These are the activations of a small neural network, seen along a few directions. Each row is one input.
Each table varies a few parts of the input and shows all the possible inputs, shuffled.
Descriptions start from the smaller parts, as in this example, which fits no table here: line(6) and (point or ring(9) or (values(3) and ring(8))).
Shared parts are said once, and a part with two or three values counts as separate values.

Other details of the inputs vary at random and push rows far along two fixed directions, the same in every table; ignore that.

A family of inputs:
r1: [-4  1  4  2  3 -7  4 -1  3  2  3]
r2: [-4 -3  1 -3  2  3  7  6 -1  2 -1]
r3: [-4 -5  0 -6  0  5  5  6  3  0 -2]
r4: [ 2 -4  4  3  1 -7  1 -3  5  3  4]
r5: [-2 -2  5  6  1 -5  5 -4  2  1  3]
r6: [ 0 -2  0 -2  0 -3  4 -3  8  1  2]
r7: [-2 -7  6  1  1 -1  4 -2 -5  0  1]
r8: [-4  2  4 -5 -4  0  0 -2  0  5 -3]
r9: [ 3 -3  1  3  0 -2  5  1  8  3  3]
r10: [ 26  25  33  -1  55  35 -32  -1   2 -33  -5]
r11: [ 0 -8  0 -8  0 -2 -2 -2 -2  1  6]
r12: [ 3  0  3 -2 -4  3  3  1  1  8 -3]
r13: [ 3 -8  2 -2  0  2  5  4  1  3  0]
r14: [ 0 -3  0 -2  1 -6 -1 -5  6  2  9]
r15: [-2 -6  3  1  0  4  8  3 -2  1 -1]
r16: [-4 -6  3 -6  0 -1  2  2 -1 -1  0]
r17: [  3  17 -37  18 -10   0 -12   9 -16 -13 -13]
r18: [-5 -2  2 -2  0 -7 -3 -3  4  1  9]
r19: [-4  1  0 -2 -1  1  6  3 10  0  1]
r20: [  2  12 -36  20  -9  -9 -15   5 -10 -22  -7]
r21: [-3  4  5 -2 -2 -2  2 -2 -3  6 -2]
r22: [ 1  0  2 -7 -4 -1 -3 -5 -1  7  4]
r23: [ 0  1  1 -6 -4  1  2 -3  1  6 -3]
r24: [ 0 -7  0 -7  0  0  4  0  0  0 -1]
r25: [ 3 -9  4 -2  0 -3  1  0 -3  2  2]
r26: [-4  1  4 -6 -4 -2 -5 -4 -2  6  4]
r27: [-4  3  0 -5 -4  6  3  2  4  6 -5]
r28: [-1  2  4  1 -4  5  6 -1 -1  7 -4]
r29: [-1  1  7  2 -4 -1  3 -5 -4  6 -2]
r30: [ 11  13 -31  19 -11  -5 -19   3 -18 -15 -10]
r31: [-4  2  1  1  2 -1  8  3  7  2  2]
r32: [-4 -7  3 -7  0 -3 -4  0 -3  0  7]
r33: [-2 -1  3  6  0  0  9  0  6  2  2]
Description of these inputs: values(3) and line(11).
Question: The inputs of r33 and r15 match in every part but the values(3) part. If r6 is changed in the same way as r33 into r15, which row does it become?
Answer: r24
Question: Change only the values(3) part in r8. List by row number the other rows that result.
Answer: r16, r20
Question: A walk changes only the line(11) part. It starts at r26 and steps to r22. List the rest of the walk in order.
Answer: r30, r29, r21, r8, r23, r12, r28, r17, r27
Question: Change only the values(3) part in r7. List by row number the other rows that result.
Answer: r5, r29

A family of inputs:
r34: [-12  -8 -27  -6 -32  -8   3   6  -8  11  -4]
r35: [  6  -2 -32  12 -33 -10  -4  -5 -18   5  -7]
r36: [ 19  17 -53  30 -12   2 -32   8 -35 -24 -15]
r37: [-17 -17 -15   9 -21 -17  27   9  -3   2  -3]
r38: [  9   6  25  -5  21  21 -12   2 -12  -6  -4]
r39: [-11  -1  45 -27   3   0  14 -15  10  30  12]
r40: [ -9   1  46 -14  17  -1  21 -12  27  19  17]
r41: [ 12  12  15   3  39  27  -6   2  11 -23  -8]
r42: [ 26  27   2  26  42  27 -30  10  -7 -46  -8]
r43: [-20 -23 -25 -20 -44 -21  28  10  -6  32   0]
r44: [  2  18  21 -11  17  18 -22  -7   1  -4   0]
r45: [ -8   5  38 -12  23  10   5  -7  26   7  13]
r46: [ -4 -12 -25  18 -19 -17  16   6  -3   9   4]
r47: [-17 -46  -5 -17 -19 -49   3 -13  -5  11  36]
r48: [ -1  -5  37 -26  22  23   8  -4   5  11  -5]
r49: [ 11  20 -61  31 -16   1 -31  15 -42 -43 -27]
r50: [ 28  29  -5   8  40  31 -27  12  12 -41  -9]
r51: [  5 -12  45 -12  13   7  22 -13  30  20  12]
r52: [-21 -19  -7  -8 -44 -34  22  -8  -5  41   1]
r53: [  5   6  18  -5  23  20  -4   2  25 -10   3]
r54: [ -3   6 -37  26 -23 -28   0   2  -3  -3  -6]
Question: Describe the family of inputs behind these rows.
Answer: point or (values(2) and ring(10))
Question: Change only the values(2) part in r43. List by row number the other rows that result.
Answer: r50
Question: Change only the values(2) part in r38. List by row number the other rows that result.
Answer: r42

A family of inputs:
r55: [  2   3 -37  14 -28 -24 -11  -5 -11  -4  -3]
r56: [ 6  0 45 -2 32 11  6 -7 12  0  5]
r57: [ 10  20 -16  11   7  18 -25   5 -13 -20 -17]
r58: [-12 -17 -11   2 -14 -21   7   6   1   7  14]
r59: [-21 -28 -24  -3 -26 -32  20   1  -4   7   9]
r60: [-12  -1  13  -8   1   0  20   2  15  15   0]
r61: [  1  12  40 -20  24  21  -1  -4  13  10  -4]
r62: [-16 -18 -25   6 -30 -29  18  -5   0  17  16]
r63: [ 13  10 -12   3  18   7 -32  -2 -15 -34  -4]
r64: [  3  14 -31  21  -2   7  -9  10  -8 -19 -13]
r65: [-10   2   8 -10 -10   3  11   0  -1  13  -3]
r66: [ 3 -3 13 -1  6 14 10  2 11  0 -2]
r67: [ -1 -13 -11  -7 -19  -6  13   5  -7  19  -6]
r68: [  1 -13  11 -10   1   3  22   4  12  15   1]
r69: [ 23  20  -5  10  15  29 -27   3  -9 -26 -15]
r70: [  1  -5  19  -5   4 -10   7  -9  21   9  10]
r71: [  1  10  40 -13  27  23   9   0  20   2   2]
r72: [ 14  17 -27  15   2   1 -32  -5 -17 -21   2]
r73: [ -6 -10  22  -3  -2  -7  12  -7  -6  16   3]
r74: [  1  -1 -13   2  -6  -9 -17   4 -13  -7   6]
Question: The inputs of r74 and r58 match in every part but one. If r61 is changed in the same way as r74 into r58, which row does it become?
Answer: r60
Question: Describe the family of inputs behind these rows.
Answer: values(2) and (point or line(4) or line(5))
Question: Change only the line(4) part in r70. List by row number the other rows that result.
Answer: r58, r59, r62

A family of inputs:
r75: [  4  16  18  -2  24  25   4   4  17 -10  -7]
r76: [-21 -27  24  -9 -10 -27  30  -8  12  30  22]
r77: [-14 -19  19 -15 -19  -6  39  -1  13  41   2]
r78: [-14 -30  25 -10 -14 -27  28 -14  10  32  19]
r79: [  0  15 -40  30 -16  -3   1  14 -17 -14 -17]
r80: [ -2  17 -44  17 -19  -2  -6  12 -17 -13 -20]
r81: [ 25  14  22   3  36  14 -28 -10   7 -20   7]
r82: [ -4   2 -39  15 -32  -6   1   6 -26   1 -18]
r83: [ 13   3  27  -7  22   8 -21 -13  -3  -8   7]
r84: [ -4   7 -43  15 -29  -8   4  12 -10   0 -15]
r85: [  9   7  21 -17  21  10 -26  -8   4  -8   8]
r86: [  5   7 -44  20 -14 -19 -22   2 -12 -19   1]
r87: [ 10   4  18   1  28   6 -12  -6  23 -15  14]
r88: [ -7   7 -44   5 -32  -3  -4  11 -18   1 -16]
r89: [ 13  16  18   3  40  14 -23  -6  16 -29   9]
r90: [ -1  -4 -40   8 -27 -22 -15  -2 -22  -4   3]
r91: [ 12  14  22 -12  18  29 -10  -1   1   1 -10]
r92: [-15 -21  23  -9 -19  -8  42  -3   9  38   0]
r93: [ 15  18  22  -4  37  13 -30  -8   6 -24   4]
r94: [ 10  -3  18  -9  27  29   2  11   3 -12 -10]
r95: [ -3  15 -40  19 -19   2  -7  13 -25 -11 -18]
r96: [-24 -27  23 -20 -15 -23  23  -8   3  31  20]
r97: [ 9 14 16  1 23 25  3  5 22 -8 -5]
r98: [-17 -45  18 -24  -8 -21  29  -1   7  22  21]
Question: Describe the family of inputs behind these rows.
Answer: values(2) and (point or line(11))
Question: The inputs of r86 and r84 match in every part but the values(2) part. If r93 is changed in the same way as r86 into r84, which row does it become?
Answer: r80
Question: Change only the values(2) part in r78. List by row number the other rows that result.
Answer: r92
